A small network was trained on made-up records. Each row is its average activation on records with the value named, seen along a few directions.
Related values have similar rows: they may be neighbours, one step apart, or belong to one group.
(in the rows, 500 means zero)
Random noise pushes rows far along 2 fixed directions. That doesn't count. These rows show it; they differ only by the noise:
[394 488 382 890 416 808 359 807 464 932 715 480 521]
[557 597 193 450 459 597 371 777 624 589 633 713 267]
[670 430 511 677 698 199 490 368 524 344 535 192 519]
[720 533 323 388 651 206 462 470 634 240 522 460 317]


G, 9 values:
g7: [515 536 427  62 539 404 811 386 542 208 331 845 530]
g8: [627 517 445 578 568 294 468 469 560 429 575 370 442]
g4: [610 640 716 258 355 521 303 414 548 432 424 584 448]
g1: [369 641 644 516 377 657 317 441 382 587 508 602 537]
g2: [445 503 581 460 531 261 513 437 658 235 611 396 478]
g6: [486 229 646 323 607 385 812 267 394 153  99 363 720]
g9: [364 411 935 773 466 409 472  93 288 634 387 136 630]
g3: [634 547 208 362 625 479 513 587 625 342 693 637 220]
g5: [431 327 700 582 565 536 776 419 301 685 253 295 925]
G is arranged as 3 separate groups.
Which other values are in the same group as g3? Give them in the order they are listed.
> g8, g2
Which other values are in the same group as g6? Give them in the order they are listed.
> g7, g5

Z, 9 values:
z9: [333 378 428 683 523 708 596 584 417 648 551 498 488]
z8: [368 550 528 826 437 699 314 684 431 862 705 426 495]
z1: [542 428 523 655 611 299 653 452 447 546 434 277 718]
z2: [665 565 472 444 565 240 434 415 644 297 587 421 345]
z5: [582 450 530 635 521 508 395 514 523 518 589 336 442]
z3: [509 640 402 219 334 613 477 558 521 514 371 851 391]
z7: [647 436 504 400 677 299 648 385 553 187 464 412 609]
z4: [155 352 824 923 369 819 461 483 280 863 518 289 884]
z6: [442 464 704 549 450 582 532 371 378 603 399 443 642]
Z is arranged as 3 separate groups.
Which other values are in the same group as z4? Give them in the order they are listed.
> z3, z6
Which other values are in the same group as z7? Give them in the order they are listed.
> z9, z1
